Each row below holds a small network's activations on one record, seen along a few directions.
Records have a field called ZOZAM. Each example row is followed by its value.
Other fields move the rows too, some of them a lot.
In the rows, zero is written as 500.
Random noise pushes rows far along 7 fixed directions. That doesn't count. These rows show it; they differ only by the noise:
[405 718 254 431 436 846 600 210 468 269 543 313 536 524 470 584 522 433
 661 521 496 310 468]
[862 321 312 452 577 558 506 534 560 746 473 647 362 335 169 392 546 680
 762 327 594 893 653]
[490 378 582 432 502 373 495 601 509 661 485 516 474 517 502 430 490 542
 535 408 482 544 541]
[435 626 518 393 396 546 761 708 335 501 511 438 558 664 822 538 493 346
 622 522 466 107 377]
[552 299 522 390 470 407 622 547 541 705 554 501 447 689 669 240 540 263
 662 348 199 322 434]
[710 437 449 761 543 667 422 381 434 375 449 532 451 506 561 571 490 566
 431 452 460 585 667]
[546 309 660 717 566 299 186 329 460 488 505 469 452 552 563 460 542 595
 297 384 330 527 613]
[ 82 501 517 241 494 460 358 265 619 510 555 311 576 467 319 487 470 577
 522 471 510 603 529]
[207 525 577 391 427 381 407 281 635 486 507 283 473 509 343 417 508 499
 435 412 453 322 444]

[637 402 470 507 588 314 287 426 391 605 542 531 447 486 442 478 614 607
 542 497 462 558 454] | bulud
[781 505 454 731 595 595 379 535 239 406 567 635 564 433 723 728 558 648
 504 560 501 590 631] | noset
[113 571 717 432 431 389 456 530 394 411 532 414 698 591 770 597 453 497
 326 617 453 348 500] | gofe
[433 470 455 542 546 548 337 334 376 409 594 475 613 541 627 608 530 598
 469 510 400 601 592] | tove
[526 635 471 407 528 462 393 474 348 520 599 508 556 482 491 599 522 658
 629 538 585 517 500] | zole
[483 351 621 609 444 624 752 559 765 514 364 541 423 527 483 436 331 321
 399 479 438 636 620] | sis
[559 569 624 587 549 169 365 554 366 489 524 459 454 557 616 502 696 537
 364 452 437 229 330] | bitat
[456 592 559 700 502 470 345 319 507 251 477 387 457 503 513 558 456 557
 286 525 473 370 541] | zep

Here are new rows. What is ZOZAM for each?
[648 515 361 442 552 424 466 525 527 563 531 478 448 425 309 422 587 582
 592 465 565 608 425] | zep
[389 410 652 612 415 416 592 630 606 538 455 532 459 505 565 424 349 424
 319 489 459 440 527] | zep
[462 486 368 585 520 766 518 311 666 316 421 470 518 543 455 561 398 466
 381 539 508 682 651] | tove
[379 430 310 265 564 692 303 123 534 501 621 454 605 369 235 461 526 587
 694 483 440 865 655] | gofe
[504 505 404 450 444 553 583 419 484 431 568 449 445 702 705 374 607 256
 593 514 274 249 319] | bulud
[493 569 417 484 526 555 479 483 509 434 476 475 557 473 422 544 552 560
 480 576 627 640 529] | gofe
[545 497 500 349 540 385 457 613 437 649 563 523 526 558 532 452 560 513
 601 503 541 546 398] | zole
[392 526 454 456 560 498 374 381 538 398 537 404 482 469 418 485 512 552
 485 511 545 635 500] | zep
